Each row below holds a small network's activations on one input, seen along a few directions.
In each table, some parts of the input vary, and every possible input appears once, in random order.
Descriptions start from the smaller parts, as in this example, which fits no table here: ring(8) and (point or ring(11) or (values(2) and line(6))).
Shared parts are said once, and a part with two or three values counts as separate values.

Other details of the inputs vary at random and push rows far along three fixed directions, the same in every table; ignore that.

Table:
x1: [  8  -1  16 -47  31 -22 -30  37 -18   9   1  -3]
x2: [ 12 -36 -43 -14  -5  26 -59  -6  -4 -33  23 -28]
x3: [  0   0  16 -38 -42  17 -43  31  34 -23  16   1]
x4: [ -9  34  38 -11 -74  13  36 -14  52   4  -8  19]
x5: [ -5  -9  -6  33  40 -37  10 -14 -37  23  -7 -18]
x6: [ -2 -52 -22  -2 -15   1 -60  11 -14 -33  19 -35]
x7: [ -9   7 -28  11  44  12 -23 -19 -25 -25   2 -10]
x8: [ 14 -20  19 -42  34 -12 -13  38 -19 -34  -1   3]
x9: [ -2  -7  20 -44  19 -29  57  13  12  26  11  49]
x10: [-19  21 -28  55  25 -19   6 -13 -30  20  15 -22]
x11: [-18 -23 -39   4  -1  38 -73 -13  -6 -44  -6 -24]
x12: [  9 -16   9 -59  23  -1  -2  30 -28 -28  -2  -4]
x13: [-35   1   4  51 -43  19 -16 -31  14 -21   6 -16]
x14: [  9  36  17  39  19 -46  76 -17  -5  29   3  14]
x15: [ 27 -15  -5 -44  25 -15 -16  43 -15  -7  25  -9]
x16: [ 28 -33   5 -39  26 -22  -7  37 -13 -17  -3  -5]
x17: [-29  14  -9  48 -36  47 -14 -27  32 -14  19 -19]
x18: [-22  15   2  51 -55  40 -14 -31  16 -11   7  -3]
x19: [ 20  20  18 -25  -1 -28  63   6  -5  19   0  14]
x20: [ -1  23  12 -10  19   1   9  25   6  -6  -6   6]
x21: [ -8  -5 -15  43  35 -26  13  -8 -35   7 -18 -17]
x22: [ 35  13  32 -83  17 -30 -11  27  12   8  -7  30]
x23: [-17   3  -5  51 -43  57 -12 -27  20 -16  -5  -3]
x24: [ -3 -14 -28  54 -40  48 -14 -24  13  -3  -3 -17]
x25: [  2  10 -13  32  19 -20  12  -5 -44  16   7  -4]
x26: [ 13 -20  29 -47  25 -29 -25  29 -21  -6   0  -1]
x27: [  9  -4  35 -26 -39  10  47  12  76  31   5  69]
x28: [ 29 -13 -16 -47  33 -19 -26  24 -13  -7 -13   2]
x29: [ 26  21  13 -10 -50  16  27 -13  77  11 -20  26]
x30: [-43  53 -17  86  39  -7  31 -28 -30  20 -24  -6]
x31: [ -4  28  42 -21 -89  25  42  -5  77   4 -40  28]
x32: [ 18  31  52 -10 -90  39  35  -3  86   3   0  40]
x33: [ 49   5  15 -83  11 -37  -6  40  10   0   7  28]
x34: [-15  -6 -17  27 -47  13  -1 -24   7  -2   3 -21]
x35: [-16  14 -17  32 -29  41 -20 -47  30 -22  16  -9]
x36: [  7 -26  21 -37 -31  15 -26  20  25 -40  18  -3]
x37: [ 20 -32  -7 -54  16  -8  -6  30 -32 -15  -5 -15]
x38: [ 12  20  20 -14  10 -43  54  -4 -14  42 -20   9]
x39: [-15  33 -29  71  50 -26  23 -61 -35  45 -11 -16]
x40: [-16  14 -24  58  53 -26   7 -21 -38  44  -1 -29]
x41: [  1 -51 -40  10 -11  39 -67  12 -23 -23  -6 -31]
x42: [ -8  67   3  62  28 -37  77 -14   5  58 -31  15]
x43: [  5  29  42 -27 -72  21  47  -7  59   0  -3  23]
x44: [-20 -44 -13   3  -4  22 -62  12 -15 -48  -9 -25]
x45: [  3   3 -12  36  35 -16   7 -13 -46  35  -6 -12]
x46: [ 21 -18  21 -48  20  -8 -35  32 -33   0  -1   3]
x47: [ -1 -34  -7 -33  -4  14 -17  -1  43  -5  19  35]
x48: [ 15  21  12 -22  32 -44  58  14 -33  28 -26  11]
x49: [-23 -54 -14  -6  37 -12 -13   8 -12  -8  28  15]
x50: [-18 -38  -8 -24 -16  21 -52  -3 -25 -20   1 -34]
x51: [ 17  37   3   7  65 -42  54  18 -24  35  -8   9]
x52: [ 32   0   7 -14   1  -4  19  18  -8   8  11   8]
x53: [-31 -15 -20  24  53  -6  12  -4 -13  19  29  10]
x54: [-22  21 -15  34 -35  28 -27 -45  24 -18   9  -7]
x55: [-30  -7 -25  60 -16  47 -33 -25 -17 -17 -13 -19]
Description of these inputs: values(5) and (point or (values(2) and ring(5))).
The inputs of x8 and x7 match in every part but the values(5) part. If x6 is changed in the same way as x8 into x7, which row does it become?
Answer: x33
The inputs of x30 and x31 match in every part but the values(5) part. If x17 is changed in the same way as x30 into x31, which row does it become?
Answer: x43
Change only the values(5) part in x24. List by row number the other rows that result.
Answer: x16, x29, x37, x51
Start at x52 and move only the ring(5) part, one step at a time. The first step leads to x24. Which rows follow, in order?
Answer: x41, x45, x25
Change only the ring(5) part in x15. List by row number the other rows that result.
Answer: x10, x40, x42, x51

Table:
x56: [ 29  21  29 -44  38 -42  13  41  -8  28  13  29]
x57: [ -4 -11 -24   1  23  19 -10  -6  -3 -22   3  -5]
x58: [ 10 -24 -10 -40   1  -3 -26   1  14   2   1   2]
x59: [-23   9  17  39 -21  -5  21 -15  13   3   6  -7]
x60: [ 43 -11  11 -64 -29  12 -14  33  73 -10   2  22]
x61: [-32   4  14  34 -14   4  23 -14  11  -2  -8   7]
x62: [ 22 -44 -17 -20  -5  10 -20  16  -1   7   0  -5]
x63: [  8  22  20  -9 -56  30  27  -9  66 -16  -2  29]
x64: [ -1  21  26 -22  30 -12  21  20 -13   4   6  29]
x65: [-11 -36 -19  14   6  -5 -30   4   3  -4  -3  -9]
x66: [ -8   4  -4  -6  27  -8  18 -18 -18   8  -8  12]
x67: [-11 -16 -26   5  36   4 -35  11 -14   8  12  -6]
x68: [  2  19  25 -17 -31 -10  25 -14  21   7   9  10]
x69: [ -7 -32   3 -25  11  -7 -13  26   3 -15 -11  12]
x70: [ -9 -34 -14  13 -25  34 -13  -8 -13 -21   4 -17]
x71: [ -2 -24 -11   8 -19  14  -5   2 -20  -9  18 -25]
x72: [ -3  28  -2  33 -19   7  23 -25  14  -7  17   0]
x73: [-13  -5   0  21 -12  13 -32  -1  -6 -18 -23 -37]
x74: [ 13  20 -16  13  37 -23  14  -4 -15   7  19  -3]
x75: [-19  17   8  15 -17   9  26 -38   8   1  -3   9]
x76: [-20  27  15  34 -15   7  13 -14  10  12  17   6]
x77: [ 12   0  -7 -21 -21   8 -13  25 -15  -8 -23 -29]
x78: [  8  38  19  17  34 -13   1   4 -33  13 -21  -3]
x79: [ -7  -5   1  24  19 -34   7   0 -11  15   3  -5]
x80: [ -9   9 -11   6 -15  12 -32 -20 -16 -12 -20 -33]
x81: [  0   8  -9   3  23 -29   6 -21 -21  21  12  -6]
x82: [ 22 -34 -10 -19 -18   3 -18  18  -4   4  12 -11]
x83: [-20 -12 -17  -1  32  15 -26  12 -16  -5   4   4]
x84: [ 30  45  10 -16  19 -25  17  16 -21  -3 -21  15]
x85: [ -1  -4  -1  23 -18  17  32 -19  11  14 -15  15]
Describe the family of inputs behind these rows.
Answer: values(5) and (point or ring(5))
The inputs of x83 and x85 match in every part but the values(5) part. If x67 is changed in the same way as x83 into x85, which row does it become?
Answer: x62
Change only the ring(5) part in x75. List by row number the other rows that result.
Answer: x58, x66, x68, x81
Change only the values(5) part in x64. List by row number the other rows that result.
Answer: x61, x63, x70, x75
